Each row below holds a small network's activations on one record, seen along a few directions.
After each row come some of the record's fields: KUF, ZIT, NON, MODEF, FAMAR, MOT, SUF.
A field that a record lacks is left out.
The largest differences between rows may come from other fields.
Random noise pushes rows far along 22 fixed directions. That doesn't count. These rows show it; they differ only by the noise:
-183	60	157	-77	82	-195	432	158	620	-403	-41	118	-237	57	6	-143	80	-69	-141	45	-208	-103	-278	291	517	183	19	226	-526	-335	-423	-334	-13	376	-303	-51	-14	40
473	98	-134	-166	159	45	-31	-93	-61	169	97	-75	132	-55	-86	176	-53	158	202	446	122	539	272	-336	-535	-282	-76	34	169	391	-45	-26	109	62	261	-193	-15	-172
177	108	-182	347	-419	150	-56	-135	-131	241	82	-16	26	-420	-633	79	-75	460	-272	-109	-10	-164	1	218	127	-48	-303	94	-129	-560	-181	-313	297	-294	425	-280	136	-398
11	-112	147	285	368	443	27	-234	100	-90	45	75	16	89	-223	-12	292	31	110	-187	26	-75	-115	79	16	98	71	248	-565	-155	-361	-193	11	37	-220	227	400	-235
-78	-7	148	297	389	-100	-157	46	530	-246	-38	-554	44	411	46	163	375	5	335	-73	239	326	142	181	150	-88	-375	676	128	-351	-425	-472	-388	-31	335	-50	90	184
552	17	253	-197	-275	-516	-732	39	-137	67	-195	112	111	-39	-296	-401	-91	-622	255	-307	62	407	22	-330	200	-285	60	594	-52	-124	18	367	23	-331	-122	228	-155	-11
222	-450	267	-13	-216	-34	191	-119	403	-201	-27	0	-55	77	26	-62	-175	-358	308	48	-264	768	-259	-410	-62	-449	-486	163	-219	-91	48	6	-199	161	252	-286	250	39
-108	173	-99	34	-298	49	44	17	54	-253	290	-379	-81	150	100	-356	307	-225	136	-189	-80	392	452	-85	524	-294	-235	52	334	72	-40	178	-337	6	477	-145	207	55
22	-84	158	302	169	142	-299	149	421	15	-421	49	213	276	34	235	17	-7	287	56	201	244	99	135	183	-53	79	113	255	372	0	-19	-324	-370	51	279	120	220
-29	-150	205	-242	-46	91	-178	-305	-465	-144	249	-115	-146	-75	23	-171	225	-251	21	-55	-129	-52	-21	-267	-35	-441	101	-42	-27	107	150	422	32	162	-256	20	657	-292
202	189	-219	255	-170	-305	235	201	70	-111	80	131	-320	-64	-76	-289	-186	161	-425	140	-307	-76	283	67	-223	160	-20	343	151	-163	189	179	81	-208	394	-406	133	42
172	-87	115	-215	-310	-539	-71	-166	226	-53	159	-111	141	-434	-320	133	-17	-212	462	-40	373	-401	166	298	-570	-523	41	288	250	-203	44	47	-453	-694	-301	-51	-54	-245
103	-182	-359	248	-349	-171	60	122	307	-145	274	69	324	-511	-5	19	230	-3	522	324	158	-345	270	309	-153	-471	-37	-567	392	338	-179	131	-168	-26	73	-99	-164	-233
544	-215	51	-66	-282	-543	-338	198	144	499	-224	291	369	70	129	45	-69	-82	-286	165	-286	-281	-286	-13	-218	-207	421	39	0	171	-203	-149	456	117	-28	-31	-173	-269
123	487	-202	-233	108	-172	-76	-108	233	77	-83	-337	592	450	-250	-77	-126	211	-122	512	775	-103	398	391	-660	-338	525	517	174	1	202	192	23	23	-111	-50	6	-680
-42	-77	-417	-427	15	60	76	-272	-349	-85	-5	-31	-357	-77	106	37	169	14	-271	-125	353	-35	41	-248	60	-81	114	157	168	-262	-138	505	336	176	-202	104	-302	-68
-618	384	-532	-285	-260	-282	290	170	394	239	-153	-90	-253	-26	-46	-217	-162	135	-316	278	-1	138	597	-43	412	-197	183	-61	52	-62	-211	-222	-43	-210	-170	29	-351	439
-536	123	-33	-491	184	-125	309	93	295	-414	-194	62	-246	-172	255	137	-378	95	-22	259	116	-181	-141	218	-91	136	-300	-318	-24	185	238	-57	70	82	-454	-276	-377	339
392	-265	-135	33	-434	419	573	-524	-90	263	-17	-30	255	-179	-219	43	-135	294	-186	-177	93	243	179	300	-115	138	-192	242	-21	377	-81	-119	-272	-124	218	2	317	-357
216	7	-190	-115	-28	284	-168	-245	-156	183	3	171	-205	336	125	266	127	1	-369	-134	-19	274	-71	-565	76	7	59	-198	41	-120	-62	313	413	54	383	-40	-179	-355
-23	94	40	32	318	330	174	152	351	-264	-70	-37	-24	117	-26	-144	295	57	303	-13	-33	50	283	-101	-18	165	105	352	278	96	-168	-19	-432	-261	29	156	-14	394
260	418	71	-149	-53	-219	-126	-85	-683	319	408	-121	94	-110	30	201	-180	259	-261	76	266	-410	-49	192	-275	-39	466	-267	97	60	103	70	-9	-24	61	124	-83	-95
-160	-148	-386	-197	-257	347	424	-61	428	-82	-355	351	43	83	-266	-387	216	-176	186	-25	-9	338	356	-493	230	333	134	67	-96	-80	92	305	-188	32	-337	271	-367	-143
71	-224	42	289	-400	-240	-232	-227	233	-221	66	-101	-60	286	493	-251	-269	-371	-310	-446	-146	-9	59	191	154	-233	-392	170	418	143	-79	454	-429	-490	681	-90	28	376

125	327	-241	-521	230	324	53	-170	169	-260	21	-29	149	-183	-376	117	143	112	208	119	467	332	6	19	157	78	-340	-15	-309	-19	-257	-226	531	447	-172	-236	-438	-694 -> <KUF:lenes ZIT:kena NON:pirez MODEF:pil SUF:kek>
-66	169	182	-22	82	-201	238	384	62	-156	285	-85	-152	-188	101	-309	62	-26	171	65	-506	-215	139	-71	-64	249	-10	1	153	-37	-52	-313	-429	-115	129	-74	-170	689 -> <KUF:lenes ZIT:kena NON:vovub MODEF:gir FAMAR:nelu MOT:fufir>
-241	153	-51	110	88	-150	-311	-296	190	-125	-300	-65	127	-171	-333	-264	-638	364	-382	639	7	-156	164	213	-293	-110	-384	252	-73	-47	-131	73	-15	-98	-70	-111	222	89 -> <KUF:lenes SUF:muk>
-212	-51	-156	-130	296	7	-207	23	198	301	-333	59	-253	-5	-84	95	87	53	-128	88	-126	70	224	-241	76	-139	187	321	-54	-19	-440	-255	180	-402	-351	267	4	376 -> <KUF:lenes ZIT:kage NON:vovub MODEF:gir FAMAR:nelu MOT:mez>
-132	-77	-270	59	-391	-121	66	274	-110	11	55	-7	-63	-342	1	-264	150	-65	8	-386	-272	-201	-11	94	361	254	-342	-198	45	-217	45	-196	281	35	128	-227	-373	117 -> <KUF:lenes ZIT:bog NON:vovub SUF:kek>
-118	328	-334	-368	-45	11	-12	372	15	104	-71	216	-113	-22	211	-296	-270	-128	-144	-30	-346	104	293	-359	-292	216	-240	-331	140	330	395	-22	531	-296	220	-533	-608	310 -> <KUF:lenes ZIT:kena NON:vovub MODEF:gir FAMAR:nelu MOT:mez>
-137	-173	-214	-78	-298	-378	241	143	80	41	-208	-247	68	187	33	-68	61	185	-204	348	-123	-25	74	-146	-321	108	-107	263	329	-397	443	-17	99	421	127	-451	-13	-276 -> <KUF:nizes FAMAR:nelu MOT:fufir>
-597	291	-90	102	120	600	180	-9	331	148	234	-123	96	115	-167	450	144	217	553	291	58	217	363	-275	-411	-379	-184	-875	-61	202	359	-423	-112	-303	159	-391	207	-318 -> <KUF:nizes FAMAR:fik MOT:gemo>
324	30	13	262	101	228	72	275	276	-114	-140	340	2	55	16	267	151	-5	204	-135	-42	42	145	136	-81	330	-3	-70	317	454	295	86	-12	-432	275	-143	-33	-179 -> <KUF:lenes ZIT:kena NON:pirez MODEF:gir FAMAR:nelu MOT:samin>
97	601	-60	-148	-194	-22	-641	-14	-6	-135	225	-49	-169	-55	-412	87	210	-295	407	-510	342	247	450	-380	370	-155	-209	-98	318	-385	119	276	-104	-765	354	-40	-552	-231 -> <KUF:nizes SUF:muk>
-192	-473	5	-87	-175	190	166	-163	-23	529	-60	21	278	-139	212	113	-110	-10	137	19	-206	-52	85	12	-271	-342	70	-559	-61	734	64	-349	-156	-186	-312	180	263	136 -> <KUF:lenes FAMAR:nelu MOT:mez>
-13	156	-293	-64	303	269	144	137	366	-137	-279	178	-450	-198	-159	335	415	342	-173	255	41	153	345	189	590	-9	153	189	215	330	-563	-76	386	-86	-131	27	249	-155 -> <KUF:lenes ZIT:bog NON:pirez SUF:kek>
-369	-29	-347	155	60	-74	356	-368	-442	-9	782	-187	-756	-300	233	100	206	-146	47	-440	-160	209	335	-337	104	105	-563	-456	-397	-304	-328	-217	-207	-34	217	-77	-161	319 -> <KUF:nizes ZIT:koso NON:pirez MODEF:gir FAMAR:fik MOT:diri>
-311	66	-369	-32	-412	385	230	-375	-28	-151	399	67	-31	-140	-126	-231	75	-28	-177	70	239	-348	245	-35	110	-496	385	-443	222	-131	-25	772	-272	-172	32	201	143	-248 -> <KUF:lenes ZIT:bog NON:pirez FAMAR:fik MOT:vev>
236	-59	-12	33	-191	-114	360	11	164	43	90	243	-285	21	80	278	-85	71	-356	174	-186	-115	-132	103	-38	-275	392	-162	27	-34	-70	190	142	-84	184	-82	271	-293 -> <KUF:lenes ZIT:kena NON:vovub MODEF:pil SUF:kek>
385	-356	308	428	188	11	-44	266	-34	-167	-120	66	169	290	445	298	-42	-23	-64	14	123	4	-749	441	255	111	152	-79	21	140	22	119	157	562	218	131	155	72 -> <KUF:lenes ZIT:kifo NON:vovub FAMAR:fik MOT:gemo>
329	229	416	-109	-372	-506	-373	102	-121	447	55	71	-102	-12	-176	408	-127	-270	54	-220	58	319	-307	-167	646	-77	312	-126	-133	-375	-243	-221	-275	-366	148	411	-358	166 -> <KUF:nizes ZIT:bog NON:vovub FAMAR:fik MOT:vev>
-567	-518	-290	-219	62	-261	690	-67	194	-55	-155	69	-668	-432	151	157	146	-18	74	265	-163	142	83	-110	324	-85	-10	-54	-279	-97	-417	-203	-102	316	-736	238	108	459 -> <KUF:lenes ZIT:kena NON:vovub MODEF:pil SUF:kek>
-413	36	87	-228	-636	116	-143	117	-287	383	-82	-120	-91	-298	-393	-59	7	-235	360	-537	-66	187	200	-206	371	-579	4	-186	45	-124	568	-79	-9	-678	-231	-49	291	-20 -> <KUF:lenes ZIT:kage NON:vovub MODEF:pil SUF:kek>
-92	-160	-207	466	-2	-257	-147	350	32	396	-185	131	219	318	291	-167	-63	-185	-13	-143	-6	-280	142	131	-314	49	399	-66	42	188	283	55	74	-260	-22	188	-159	222 -> <KUF:lenes FAMAR:nelu MOT:samin>
-15	167	-463	31	187	22	407	475	307	137	-112	261	-23	85	29	80	135	-131	316	391	562	423	211	192	210	-518	859	-138	-249	375	-167	218	349	249	-432	236	-49	-33 -> <KUF:nizes ZIT:bog NON:pirez FAMAR:fik MOT:diri>
-134	-24	18	140	99	233	-65	-119	371	-220	115	147	112	207	-240	-240	263	-274	299	56	-13	-246	157	-262	-503	-181	140	9	-109	-293	153	312	-58	-251	-118	-75	174	-503 -> <KUF:lenes FAMAR:fik MOT:gemo>
325	247	274	91	-182	-173	-182	259	-490	30	394	-26	-105	-114	66	83	90	18	-121	-203	-179	-566	-172	45	-53	-29	353	-151	475	-259	100	223	-162	-347	462	31	-64	145 -> <KUF:lenes ZIT:kena NON:pirez MODEF:gir FAMAR:nelu MOT:samin>
277	198	313	35	-105	264	-57	184	-215	-336	155	374	-151	-357	-591	-17	-379	25	151	402	60	94	-702	-452	-39	-252	147	-293	-223	-791	412	589	260	140	140	-218	59	-145 -> <KUF:lenes FAMAR:fik MOT:diri>
262	-68	47	193	178	-81	81	90	-233	-127	267	285	-410	-95	-2	294	220	-252	278	-276	90	197	-208	-149	103	229	2	-237	-363	-228	68	94	138	116	-46	61	-120	-177 -> <KUF:nizes ZIT:kifo NON:pirez FAMAR:fik MOT:gemo>
208	-64	270	-173	-123	-354	-305	-44	-257	-86	83	-112	-28	-285	129	5	-251	-156	61	8	162	-40	-272	182	88	-518	31	119	165	162	-72	238	-83	-5	-96	82	161	310 -> <KUF:nizes SUF:kek>
24	188	230	-22	117	-221	-438	-72	-271	373	-9	32	-25	3	-187	-61	-417	-99	-46	-126	-40	45	-15	-203	-414	-118	58	195	-374	-97	184	-177	61	-491	-143	36	50	270 -> <KUF:nizes FAMAR:nelu MOT:mez>
305	-19	-143	685	-65	558	415	171	-305	223	454	24	9	-247	-166	21	44	213	229	-278	14	134	-2	211	-109	-84	71	-230	-223	-30	-69	-179	3	-203	600	-57	212	138 -> <KUF:lenes ZIT:bog NON:vovub FAMAR:nelu MOT:fufir>
464	508	62	-237	105	-41	368	155	-191	244	260	-211	-190	417	203	25	-167	209	-548	-223	-115	281	86	18	-118	129	346	434	102	9	95	-196	143	-81	568	-218	-26	114 -> <KUF:lenes ZIT:koso NON:vovub MODEF:pil SUF:kek>
49	410	-337	-127	-202	-86	43	139	-39	88	52	64	-109	20	-80	-256	137	77	-417	-7	-371	11	414	-39	148	294	-95	-97	-28	116	31	-91	570	92	249	-424	-119	-501 -> <KUF:lenes ZIT:bog NON:vovub SUF:muk>
65	-80	265	-165	41	316	-188	-232	160	67	-179	374	280	109	-31	31	-481	97	-255	318	-146	-122	-622	-345	-64	12	143	-460	-307	-43	-101	145	95	213	-78	267	-253	11 -> <KUF:lenes SUF:kek>
346	122	289	-238	333	-37	308	-33	19	132	436	-151	-298	185	172	705	444	-7	316	-157	75	171	40	-375	-358	-15	311	31	209	-78	-41	-257	-459	-184	166	22	-75	-101 -> <KUF:lenes SUF:muk>
-32	-4	234	-207	-84	103	115	-214	84	-329	-116	207	37	-201	-275	-129	-581	-30	-20	327	181	22	-325	-8	-81	48	15	20	-99	-167	277	409	-356	-52	-255	147	2	165 -> <KUF:lenes ZIT:kena NON:vovub MODEF:pil FAMAR:fik MOT:vev>

Which values does each new row have?
439	-2	369	-295	-38	-263	-99	230	-94	257	-227	231	189	-140	-107	201	197	72	87	85	-345	-293	-105	-51	-281	327	292	142	178	347	233	-309	126	-35	-329	-115	80	-330 -> <KUF:nizes FAMAR:fik MOT:gemo>
107	338	-189	280	264	-343	-421	-8	-3	243	150	-170	155	452	421	371	-191	159	-329	229	595	-199	120	504	-164	-436	506	-136	189	331	-220	183	117	-31	246	197	-54	-44 -> <KUF:nizes SUF:kek>
84	15	422	-529	111	242	266	-342	127	-293	-140	87	-155	-103	-12	237	43	-21	71	-74	-33	-91	80	94	-78	274	13	223	295	558	81	114	-557	-419	-354	118	342	-46 -> <KUF:nizes SUF:kek>
48	-176	-37	-11	13	-227	176	-166	360	136	-90	26	219	146	-37	-397	202	-462	294	-193	-79	137	434	76	-204	136	158	483	-358	296	-364	-189	-403	-239	-408	384	-43	-44 -> <KUF:nizes ZIT:bog NON:vovub FAMAR:nelu MOT:samin>
156	-53	-37	688	60	334	39	-154	-134	-232	246	179	283	167	-180	-319	-3	-142	291	-396	426	-148	-45	214	-192	391	133	40	-406	-276	270	437	-397	-47	76	371	-43	-162 -> <KUF:nizes FAMAR:nelu MOT:mez>
-144	-21	-122	426	-342	142	125	-367	-73	183	266	97	-33	-63	-197	168	-166	280	-439	43	-73	-418	71	144	-152	165	-8	-369	41	-282	176	45	-323	-355	375	-59	297	-317 -> <KUF:lenes ZIT:kena NON:pirez MODEF:pil FAMAR:fik MOT:vev>
-225	295	8	254	47	-515	-284	-89	-20	-250	257	-229	-245	367	-128	-65	228	-335	-90	-37	320	163	96	245	531	-136	64	135	-533	-543	-58	181	101	362	-103	61	343	-670 -> <KUF:nizes ZIT:bog NON:pirez SUF:kek>
201	392	323	-23	-151	136	-142	140	15	-53	-51	-84	116	-22	-456	-118	-104	137	-95	120	-220	217	-40	107	374	-13	-162	109	-62	-9	115	-214	169	-36	282	-285	371	-380 -> <KUF:lenes FAMAR:nelu MOT:samin>
-99	99	-25	220	-268	60	-416	-132	-323	86	-7	-111	235	-239	-564	-318	122	-212	494	-238	313	378	286	-123	466	-18	-190	42	-303	-181	180	58	-182	-45	-195	319	115	-207 -> <KUF:nizes SUF:kek>
109	-84	-194	221	84	395	107	58	67	119	155	340	-10	-9	-213	37	600	195	-81	29	-204	-615	-145	-283	-100	55	646	-112	-131	-469	-409	61	319	137	-75	158	17	-415 -> <KUF:nizes FAMAR:nelu MOT:fufir>
449	345	85	-232	-73	-90	96	-275	-603	-503	99	58	-159	-287	-211	138	-160	107	-9	-182	675	-206	40	429	25	747	-88	176	385	-10	420	783	-386	-129	-42	186	-306	-368 -> <KUF:lenes SUF:kek>
595	-162	-39	47	103	-49	72	156	-124	14	-6	268	-376	-92	174	215	27	-169	-60	-251	95	125	-100	82	-175	-160	264	340	198	176	-82	361	309	-352	179	-58	17	118 -> <KUF:lenes ZIT:bog NON:vovub FAMAR:fik MOT:gemo>
35	-160	-362	-62	-358	-457	-250	5	-136	473	-358	-39	57	-40	71	152	-33	-18	-187	73	284	274	34	-119	420	-45	80	108	181	-107	-254	19	187	179	-21	207	-456	155 -> <KUF:nizes FAMAR:fik MOT:diri>
-119	208	-80	-332	-149	-199	-67	146	-127	304	-71	-100	-307	125	283	135	-164	118	-566	-50	-135	-41	-113	-142	393	-110	271	-7	306	-184	-165	-35	161	-120	179	83	-320	516 -> <KUF:lenes ZIT:kage NON:vovub MODEF:gir SUF:kek>
259	162	-50	301	-72	302	-208	-218	-144	-155	-128	-9	187	-267	-434	-311	-431	321	-89	234	264	373	205	118	320	25	-201	291	158	130	-76	334	-325	-37	255	295	167	320 -> <KUF:nizes SUF:muk>
-439	226	199	-84	499	208	-494	-7	-379	303	-80	-138	-165	199	258	189	28	67	-192	-131	-58	-149	-65	-70	243	69	115	-255	-95	278	-148	-301	233	-156	-230	255	129	457 -> <KUF:lenes FAMAR:fik MOT:gemo>
